m =
[[-11 -70  21  21  17 -44   6  -9 -17  25 -68 -20 -18 -33 -54]
 [ 18  49 -29 -68 -62  75  16  29  18 -39  87  46 -22  23  36]]
m[0,0] -> -11
m[0,10] -> -68
m[1,11] -> 46
m[:, 14] -> [-54, 36]
m[:, 6] -> [6, 16]
m[0,11] -> -20
m[0,5] -> -44
m[0,1] -> -70
m[1,8] -> 18
m[1,5] -> 75
m[0,12] -> -18
m[0,9] -> 25

a =
[[ 0.08 -0.12  0.06  0.02  0.01 -0.06]
 [-0.02  0.07  0.03  0.07 -0.06 -0.03]
 [-0.01  0.02  0.00 -0.09 -0.03  0.00]
 [ 0.08 -0.02  0.12  0.03  0.02 -0.07]
 [-0.13  0.08  0.09  0.11 -0.15 -0.11]
 [-0.09 -0.08 -0.01 -0.14  0.05  0.07]
 [-0.13 -0.07 -0.10 -0.04 -0.04 -0.06]
 [ 0.13  0.05 -0.04  0.00  0.06  0.08]
 [ 0.22  0.18  0.20 -0.18 -0.02  0.10]
 [ 0.08  0.10  0.20  0.05  0.02 -0.09]
 [ 0.08  0.08  0.19  0.04  0.02 -0.09]
 [ 0.06 -0.01  0.13 -0.01  0.03 -0.10]
 [-0.15 -0.08 -0.11 -0.03 -0.04 -0.06]
 [-0.09 -0.07  0.00 -0.13  0.05  0.05]]
Indices start at 0.
(0, 0) => 0.08
(7, 5) => 0.08
(11, 4) => 0.03
(9, 5) => -0.09
(4, 0) => -0.13
(7, 2) => -0.04
(3, 1) => -0.02
(6, 2) => -0.10
(10, 3) => 0.04
(8, 4) => -0.02
(12, 5) => -0.06
(3, 2) => 0.12
(4, 1) => 0.08
(1, 3) => 0.07
(4, 4) => -0.15
(3, 0) => 0.08
(13, 4) => 0.05
(7, 3) => 0.00
(9, 4) => 0.02
(7, 1) => 0.05
(13, 1) => -0.07
(12, 0) => -0.15
(12, 3) => -0.03
(10, 0) => 0.08
(1, 0) => -0.02
(11, 2) => 0.13
(4, 5) => -0.11
(12, 4) => -0.04
(5, 0) => -0.09

X =
2.450,6.115,10.064,17.324,11.951,16.979
-7.714,-4.805,6.602,-15.454,-3.239,-3.166
7.089,8.715,11.260,8.089,6.626,6.190
10.360,14.543,13.232,15.600,13.222,0.796
2.363,5.152,10.008,9.243,10.714,12.275
-0.705,-3.358,-5.670,-2.172,4.246,3.113
-2.004,-0.546,4.203,6.583,3.830,13.442
5.751,6.604,9.878,6.317,7.398,10.302
12.868,13.051,8.880,13.747,13.057,4.559
7.215,9.695,11.935,13.418,11.994,11.752
2.504,4.860,9.972,8.239,9.366,12.913
-6.284,-0.650,5.618,4.635,7.764,7.478
0.762,2.938,5.682,-0.148,6.428,2.297
1.400,-0.746,-4.685,0.933,-1.851,0.879
7.763,10.213,10.276,12.119,11.464,7.062
4.811,3.643,4.985,-5.978,2.606,-1.650
Rows and columns are counted from 0.
(0, 0) -> 2.450
(6, 3) -> 6.583
(13, 0) -> 1.400
(11, 2) -> 5.618
(2, 3) -> 8.089
(14, 0) -> 7.763
(6, 0) -> -2.004
(12, 4) -> 6.428
(3, 0) -> 10.360
(9, 1) -> 9.695
(8, 1) -> 13.051
(5, 4) -> 4.246
(14, 1) -> 10.213
(0, 1) -> 6.115
(6, 4) -> 3.830
(1, 5) -> -3.166
(2, 4) -> 6.626
(13, 3) -> 0.933
(8, 0) -> 12.868
(7, 1) -> 6.604
(10, 4) -> 9.366
(7, 4) -> 7.398
(0, 4) -> 11.951
(9, 4) -> 11.994
(8, 2) -> 8.880
(11, 4) -> 7.764
(14, 4) -> 11.464
(6, 5) -> 13.442
(9, 2) -> 11.935
(7, 3) -> 6.317
(11, 1) -> -0.650

arr = [ 64  24 -65 -29 -10 -11 -24 -75 -25  30 -52  11  13  33]
arr[0]	64
arr[13]	33
arr[2]	-65
arr[9]	30
arr[1]	24
arr[5]	-11

x = [ 66 -66 -77   4 -47 -81   3 -17 -31 -20  -3  19  11 -46  24]
x[0]	66
x[4]	-47
x[-13]	-77
x[-9]	3
x[14]	24
x[-14]	-66
